m =
[[  0 -29  39 -11 -44 -14  34 -34   4  48 -22 -21  36 -10 -22]
 [-10   8 -14 -18  32 -10 -34  -9  29  -9 -47   4  17  12 -12]
 [-21  38 -17 -14  23  48 -22   6   6 -22  34  18 -27  47  36]]
Rows and columns are numbered from 0.
Give the smallest entry.
Answer: -47
Give the entry in row 1 and column 0.
Answer: -10
Give the entry just right of the centre entry.
Answer: 29
The entry in row 0 and column 2 is 39
The entry directly below -44 is 32
The entry at row 2, column 0 -> -21
The entry at row 1, column 2: -14
The entry at row 0, column 0: 0
The entry in the top-right corner: -22
The bottom-right entry is 36
Give the entry just left of 39.
Answer: -29
Give the entry directly above the smallest entry.
Answer: -22
The entry directly below -11 -> -18
The entry just right of the smallest entry -> 4
Give the entry just right of 18.
Answer: -27
Give the entry just left of the centre entry.
Answer: -34

a =
[[-131.170, -134.614, -74.528, -156.519, -48.989, 37.379, -76.554, 161.245],
 [-49.274, -12.734, -50.371, -45.825, -84.337, -52.018, -27.259, -30.559],
 [-79.667, -13.395, -2.797, -59.363, 28.700, 22.103, -13.706, 25.102],
 [-134.402, -162.515, -90.273, -173.609, -67.353, 31.746, -87.941, 181.152],
 [-46.707, -10.011, -56.144, -44.318, -97.331, -63.346, -27.852, -39.018],
 [-47.763, -7.316, -49.931, -42.699, -86.427, -57.520, -25.609, -37.272],
 [-132.759, -138.730, -77.685, -163.657, -54.636, 33.547, -76.595, 160.525],
 [-127.950, -122.706, -62.282, -143.883, -30.352, 39.444, -65.312, 150.579],
 [-33.949, -22.578, 10.701, -21.001, 57.588, 14.225, -16.973, -17.871],
 [-48.181, -0.771, -57.960, -42.667, -106.694, -67.154, -24.914, -45.385],
 [-79.807, -17.153, -0.704, -60.025, 32.597, 24.871, -14.393, 29.564],
 [-72.885, -9.522, -16.602, -54.578, -7.896, -2.794, -16.316, 6.098],
 [-78.724, -2.662, -16.850, -58.353, -11.301, -2.859, -13.329, 8.093],
 [-47.124, 4.254, -56.970, -39.578, -105.201, -71.185, -22.894, -51.365],
 [-85.766, -43.280, 5.374, -72.737, 62.353, 50.385, -23.220, 59.182],
 [-42.550, -6.531, -56.435, -39.482, -101.720, -68.175, -27.156, -46.827]]
The second entry on the diagonal from the top-right corner: -27.259
Which number is the entry in the bottom-right corner?
Answer: -46.827
The entry just left of -84.337 is -45.825
The smallest entry in the last column: -51.365
The last entry in the row that holds the largest entry -> 181.152
The third entry from the end, reading row by row -> -68.175
Which number is the entry just left of the smallest entry?
Answer: -90.273
Which number is the top entry of the column that holds the largest entry?
Answer: 161.245
Which number is the entry directly below the smallest entry?
Answer: -44.318
The 3rd smallest entry -> -162.515
The smallest entry in the last row is -101.720
Which number is the entry directly above -90.273?
Answer: -2.797
The top entry of the column that holds the smallest entry -> -156.519
Which number is the second entry on the main diagonal?
Answer: -12.734
The entry directly above 57.588: -30.352
Which number is the 5th-last entry, reading row by row?
Answer: -39.482
The first entry in the row that holds the largest entry -> -134.402
Which number is the entry just right of -2.662?
Answer: -16.850
The third largest entry -> 160.525
The entry directly below -78.724: -47.124
Which number is the third entry on the diagonal from the top-right corner?
Answer: 22.103
Which number is the 1st entry in reading order?
Answer: -131.170
Which number is the entry directly below the largest entry?
Answer: -39.018
Which number is the entry directly below -9.522?
Answer: -2.662
The entry directly above -33.949 -> -127.950
Which number is the third entry, reading row by row?
Answer: -74.528
Which number is the second entry from the end, reading row by row?
Answer: -27.156
The entry just right of -62.282: -143.883
Which number is the entry in the bottom-left corner?
Answer: -42.550
Which number is the fifth entry in reading order?
Answer: -48.989

X =
[[-15, 14, -26, -4, -4, 6, -10, -3, -4, -7],
 [-20, 18, -30, -12, -7, -23, 15, 18, -2, 1],
 [-9, -48, -23, 4, -3, 7, -31, 13, -8, -1],
 [-8, -6, -9, -13, -2, 5, 13, 24, -20, -1],
 [1, 28, -45, -12, -1, 17, -20, -15, -9, 2],
 [-11, 0, 2, -11, -6, -48, 16, 10, -2, 1],
 [12, -4, -22, 0, 9, 25, -43, -21, -8, -6],
 [-17, 52, -26, 1, -10, -7, 6, 8, -15, 0],
 [4, 9, -8, 8, -5, -28, 4, 3, 3, -16],
 [16, -23, 38, 15, -2, -5, -6, 15, 6, -9],
 [-10, -26, 12, -7, -6, 7, 10, 8, 2, 3],
 [-1, -9, -26, -23, 6, -4, -1, 14, 10, 3]]
The top-right entry -> -7
The second entry from the end, reading row by row? 10
The entry just left of the largest entry: -17
The largest entry in the last row? 14
The entry in the bottom-left corner? -1
The last entry, reading row by row is 3
The entry just left of -43 -> 25
The second entry on the diagonal from the top-right corner? -2
The smallest entry in the last column? -16
The 3rd entry in reading order? -26
The entry in the top-left corner is -15
The 5th-last entry, reading row by row? -4
The 4th entry, reading row by row? -4
The 5th entry in reading order? -4
The second entry on the main diagonal is 18
The 3rd largest entry? 28
The second largest entry? 38
The entry just right of the largest entry? -26
The bottom entry of the column that holds the largest entry: -9
